Each row below holds a small network's activations on one record, seen along a few directions.
Each row is followed by the record's values for the fields J, E, C, K, M, G.
Not every record has every field; a missing one is written missing.
Other fields move the rows too, some of them a lot.
In the rows, zero is written as 500.
Random noise pushes rows far along 5 fixed directions. That doesn't count. These rows show it; they differ only by the noise:
[449 508 389 574 647 607 429 718 353 530 383 600 468 522 319 353 710 542
 547 476 388 313 235 577 595 594]
[581 336 491 500 486 529 426 543 250 408 585 545 548 609 558 651 545 747
 633 628 387 251 249 736 642 564]
[544 317 325 620 446 510 267 503 552 487 718 405 477 376 488 469 511 406
 539 346 561 558 570 550 169 527]
[543 412 376 666 636 619 368 694 400 452 409 607 521 510 399 464 660 556
 432 490 392 388 270 523 452 589]
[690 426 547 571 437 622 488 441 390 368 448 492 606 564 627 823 510 669
 345 516 434 410 432 436 478 667]
[468 410 309 643 526 608 288 651 442 484 674 515 507 470 411 295 632 425
 658 407 555 349 292 657 303 544]
[577 474 428 590 455 596 415 477 536 484 505 423 509 425 491 578 548 442
 389 337 525 536 572 384 297 632]

[581 593 586 403 566 386 668 502 495 562 259 539 447 541 486 606 485 606
 339 596 354 554 631 353 706 520] | J=j2 E=missing C=missing K=k2 M=m2 G=missing
[626 477 491 762 477 602 378 575 698 391 588 535 696 482 524 465 526 380
 235 433 567 531 508 365 101 455] | J=j1 E=e1 C=c1 K=k2 M=m2 G=g2
[536 483 525 453 501 525 456 481 376 470 475 497 415 525 510 612 455 555
 605 481 463 542 419 548 574 545] | J=j1 E=e1 C=c2 K=missing M=missing G=g2
[523 445 602 451 508 341 556 574 645 571 487 449 405 458 480 487 487 563
 360 597 441 632 596 473 594 369] | J=j2 E=missing C=missing K=k1 M=m1 G=missing
[582 340 521 576 583 387 486 565 444 361 544 611 610 586 614 570 429 660
 406 683 344 426 415 598 558 396] | J=j1 E=e2 C=c1 K=k2 M=m2 G=g1
[418 882 655 475 477 758 605 594 562 534 350 527 517 543 383 358 571 491
 438 374 594 473 336 365 563 645] | J=j1 E=e2 C=c1 K=k2 M=m1 G=g1
[535 452 430 769 566 686 341 758 420 450 548 581 520 486 488 397 610 550
 538 441 504 412 160 645 402 517] | J=j1 E=e2 C=c2 K=k1 M=m2 G=g1
[480 748 637 468 488 563 623 571 569 485 463 566 581 579 529 431 508 531
 495 478 583 449 319 492 604 552] | J=j1 E=e2 C=c1 K=k1 M=m1 G=g1
[372 648 452 490 586 579 536 623 378 623 440 591 454 522 398 295 639 423
 627 385 520 410 385 500 621 535] | J=j1 E=e2 C=c2 K=k1 M=m2 G=g1
[457 438 475 324 569 304 558 462 515 429 542 527 557 516 500 509 420 546
 488 567 419 525 666 484 537 384] | J=j1 E=e2 C=c1 K=k2 M=m2 G=g1
[504 403 618 473 286 479 533 408 379 451 789 393 503 638 651 583 424 630
 785 633 555 266 369 810 637 416] | J=j2 E=missing C=missing K=missing M=missing G=missing
[405 652 513 457 529 500 686 391 545 632 286 492 481 437 436 493 564 361
 349 412 471 528 664 274 564 526] | J=j1 E=e2 C=c2 K=missing M=missing G=g1
[550 499 562 665 457 548 436 664 788 478 603 436 434 448 471 416 470 437
 357 442 533 741 486 421 266 406] | J=j2 E=missing C=missing K=missing M=missing G=missing
[543 533 630 605 318 612 548 476 704 499 562 328 470 452 561 606 483 439
 329 385 583 584 621 362 324 488] | J=j2 E=missing C=missing K=missing M=missing G=missing
[565 600 452 523 606 517 427 529 592 379 445 653 550 523 466 475 476 395
 481 438 511 635 412 418 351 564] | J=j1 E=e1 C=c1 K=missing M=missing G=g2
[587 633 497 646 527 716 441 580 524 444 363 542 489 495 435 572 607 442
 371 353 500 622 332 329 348 721] | J=j1 E=e1 C=c1 K=missing M=missing G=g2
[466 295 405 467 538 326 388 507 539 573 647 500 433 430 451 391 436 488
 606 549 501 579 700 617 392 310] | J=j2 E=missing C=missing K=k2 M=m2 G=missing
[487 610 366 477 628 569 388 551 494 342 456 665 519 517 427 470 495 421
 635 395 551 632 378 479 349 630] | J=j1 E=e1 C=c1 K=missing M=missing G=g1
[524 535 505 392 705 356 526 568 480 394 285 703 495 559 408 605 469 636
 498 590 313 676 409 468 647 549] | J=j1 E=e1 C=c1 K=missing M=missing G=g1
[462 317 409 475 670 350 454 530 304 574 230 561 312 430 332 668 582 648
 484 519 212 610 509 523 697 553] | J=j1 E=e1 C=c1 K=missing M=missing G=g1
[451 318 401 661 533 446 277 629 403 511 694 567 462 484 450 331 486 565
 714 590 519 428 262 771 448 413] | J=j1 E=e2 C=c2 K=k2 M=m1 G=g1
[476 420 440 591 506 408 509 538 548 574 561 459 479 439 446 372 554 410
 480 495 538 486 632 475 379 434] | J=j2 E=missing C=missing K=k2 M=m2 G=missing
[458 272 368 571 429 322 280 495 552 532 812 413 378 361 467 404 438 430
 744 421 512 632 514 766 282 427] | J=j1 E=e1 C=c1 K=missing M=missing G=g1
[569 200 416 666 403 320 267 472 720 497 769 313 348 335 526 533 337 446
 509 429 516 849 715 584 157 322] | J=j2 E=missing C=missing K=missing M=missing G=missing
[406 424 374 638 688 525 423 707 502 580 278 593 340 469 274 343 647 457
 421 472 353 559 428 456 533 429] | J=j2 E=missing C=missing K=missing M=missing G=missing
[575 568 503 407 418 457 538 266 504 371 611 539 589 539 631 660 366 455
 611 457 592 502 554 518 407 573] | J=j1 E=e1 C=c1 K=missing M=missing G=g1
[525 554 412 562 470 550 480 314 604 431 498 503 578 436 562 515 417 321
 329 401 641 535 685 306 281 594] | J=j1 E=e2 C=c1 K=k2 M=m1 G=g1
[493 628 554 392 443 549 660 408 455 484 458 421 546 531 519 592 527 528
 453 448 505 511 562 385 576 601] | J=j1 E=e2 C=c1 K=k1 M=m2 G=g1
[500 537 553 595 653 510 595 622 503 560  93 590 470 498 357 531 647 590
 187 572 282 525 550 290 642 509] | J=j2 E=missing C=missing K=k2 M=m2 G=missing
[395 706 599 248 528 413 654 453 497 688 304 418 357 431 310 431 489 490
 609 401 515 600 643 367 774 551] | J=j1 E=e1 C=c2 K=k2 M=m1 G=g2
[493 333 455 481 554 307 349 534 594 393 679 575 561 521 530 456 351 610
 557 647 479 634 453 657 395 290] | J=j1 E=e2 C=c1 K=k2 M=m1 G=g1
[455 602 588 423 447 544 544 495 388 489 533 476 421 558 498 533 501 671
 731 488 453 475 284 667 693 626] | J=j1 E=e2 C=c1 K=missing M=missing G=g1
[664 637 633 521 369 675 499 390 487 364 467 437 513 521 607 819 431 570
 452 377 533 611 443 414 413 708] | J=j1 E=e1 C=c1 K=missing M=missing G=g2
[432 722 392 325 499 545 470 472 557 494 540 460 501 491 457 391 466 361
 677 323 656 560 525 509 440 634] | J=j1 E=e2 C=c1 K=k1 M=m2 G=g1
[370 517 559 485 496 526 581 658 470 580 526 485 497 560 439 298 641 550
 607 613 540 221 303 666 674 353] | J=j2 E=missing C=missing K=k1 M=m1 G=missing
[436 640 417 468 492 610 436 465 367 484 487 549 479 527 402 385 538 437
 661 429 611 412 375 542 519 662] | J=j1 E=e1 C=c1 K=k2 M=m1 G=g1
[453 445 362 704 500 591 464 539 560 501 619 533 623 521 544 230 641 264
 457 555 684 252 407 525 293 387] | J=j2 E=missing C=missing K=k1 M=m1 G=missing
[604 665 760 530 452 584 648 543 488 495 354 530 536 577 634 680 501 646
 294 576 438 449 358 404 746 572] | J=j1 E=e2 C=c2 K=k1 M=m1 G=g2
[327 584 437 539 350 628 445 550 592 578 783 383 441 510 437 167 581 264
 787 356 738 370 417 614 315 441] | J=j2 E=missing C=missing K=missing M=missing G=missing
[509 530 451 458 654 475 471 507 483 374 539 667 608 615 507 498 452 551
 464 591 492 464 454 465 449 512] | J=j1 E=e2 C=c1 K=k2 M=m2 G=g1
[456 375 341 514 531 336 260 628 729 550 724 380 334 257 386 293 360 391
 560 305 503 859 717 592 192 338] | J=j1 E=e2 C=c1 K=k2 M=m2 G=g1
[546 479 417 726 615 641 399 691 399 420 411 591 522 493 464 460 585 573
 476 464 453 516 243 509 424 524] | J=j1 E=e2 C=c2 K=k1 M=m2 G=g1
[533 557 555 391 450 380 581 290 523 545 409 422 441 443 493 696 440 432
 472 380 473 638 741 375 526 606] | J=j1 E=e1 C=c1 K=missing M=missing G=g2

Which values does each new row have?
[397 548 546 361 501 533 506 593 368 517 580 525 478 577 420 365 494 621
 667 588 437 344 359 690 679 492] | J=j1 E=e2 C=c1 K=k2 M=m2 G=g1
[458 216 327 505 638 319 323 569 464 623 487 541 353 332 319 434 556 479
 475 521 360 665 625 533 485 435] | J=j1 E=e1 C=c1 K=k2 M=m1 G=g2
[534 109 237 602 567 241 249 436 508 603 648 420 344 320 507 462 422 420
 507 419 377 721 737 637 299 380] | J=j1 E=e2 C=c1 K=k1 M=m2 G=g1
[503 290 446 563 481 412 405 493 495 522 523 450 553 440 548 533 488 527
 465 631 390 454 554 576 484 387] | J=j1 E=e2 C=c2 K=k2 M=m2 G=g2
[626 224 439 637 610 433 298 655 456 392 575 570 462 450 551 639 448 698
 438 525 326 631 423 662 443 453] | J=j1 E=e2 C=c1 K=k1 M=m2 G=g1
[584 448 529 617 501 612 427 551 592 420 540 528 569 503 555 551 508 429
 351 493 529 572 428 407 286 487] | J=j1 E=e1 C=c2 K=missing M=missing G=g2
[338 856 530 406 408 637 697 390 559 637 493 405 520 487 449 267 597 233
 582 363 687 384 515 339 504 559] | J=j1 E=e2 C=c2 K=missing M=missing G=g2
[534 348 458 370 489 319 503 350 463 464 616 507 528 501 628 638 390 560
 495 577 437 576 678 525 524 435] | J=j1 E=e2 C=c1 K=k1 M=m2 G=g1
[428 328 395 577 644 307 364 596 589 627 489 499 331 351 342 342 519 361
 497 448 382 662 602 545 426 352] | J=j1 E=e1 C=c2 K=missing M=missing G=g2
[547 549 539 483 431 576 548 483 387 457 431 435 514 496 592 619 473 606
 532 503 461 464 422 542 627 568] | J=j1 E=e2 C=c2 K=k1 M=m2 G=g1
[554 563 552 689 591 631 525 667 526 478 217 523 412 523 387 551 587 573
 302 490 374 602 352 377 562 550] | J=j2 E=missing C=missing K=missing M=missing G=missing
[491 510 518 587 466 635 391 636 386 533 624 473 406 531 437 380 529 603
 623 436 495 456 249 664 491 600] | J=j1 E=e2 C=c1 K=k2 M=m2 G=g1
[536 393 516 609 429 506 503 437 567 505 555 439 489 524 552 580 484 478
 431 523 501 514 573 480 423 424] | J=j2 E=missing C=missing K=missing M=missing G=missing
[412 552 349 500 716 528 528 595 448 736 120 532 304 369 239 389 628 385
 316 296 358 632 627 288 612 658] | J=j1 E=e2 C=c1 K=k2 M=m2 G=g1
[578 673 625 330 359 585 682 262 448 395 489 481 628 601 722 745 417 523
 431 436 575 452 631 359 594 677] | J=j1 E=e2 C=c1 K=k1 M=m2 G=g1
[457 618 509 396 631 495 600 540 497 618 249 555 485 459 368 413 572 423
 406 449 408 526 631 336 652 477] | J=j1 E=e1 C=c2 K=k2 M=m2 G=g2
[383 587 502 530 515 504 472 650 561 529 585 549 488 503 392 235 537 463
 542 556 537 450 333 557 512 493] | J=j1 E=e2 C=c1 K=k2 M=m1 G=g1
[436 519 544 467 444 519 553 606 537 553 631 516 575 581 498 311 522 516
 600 664 586 316 430 648 492 374] | J=j2 E=missing C=missing K=k2 M=m2 G=missing
[391 463 542 394 416 444 526 462 530 556 633 428 438 436 509 464 477 508
 646 413 517 506 538 617 498 479] | J=j1 E=e2 C=c1 K=missing M=missing G=g1
[510 266 481 496 399 410 415 422 446 493 642 422 399 520 556 624 422 594
 623 550 460 517 563 653 507 388] | J=j2 E=missing C=missing K=missing M=missing G=missing
[505 588 530 579 578 662 463 728 404 505 463 615 567 601 462 385 586 593
 577 557 478 423 161 555 551 511] | J=j1 E=e2 C=c2 K=k2 M=m2 G=g2
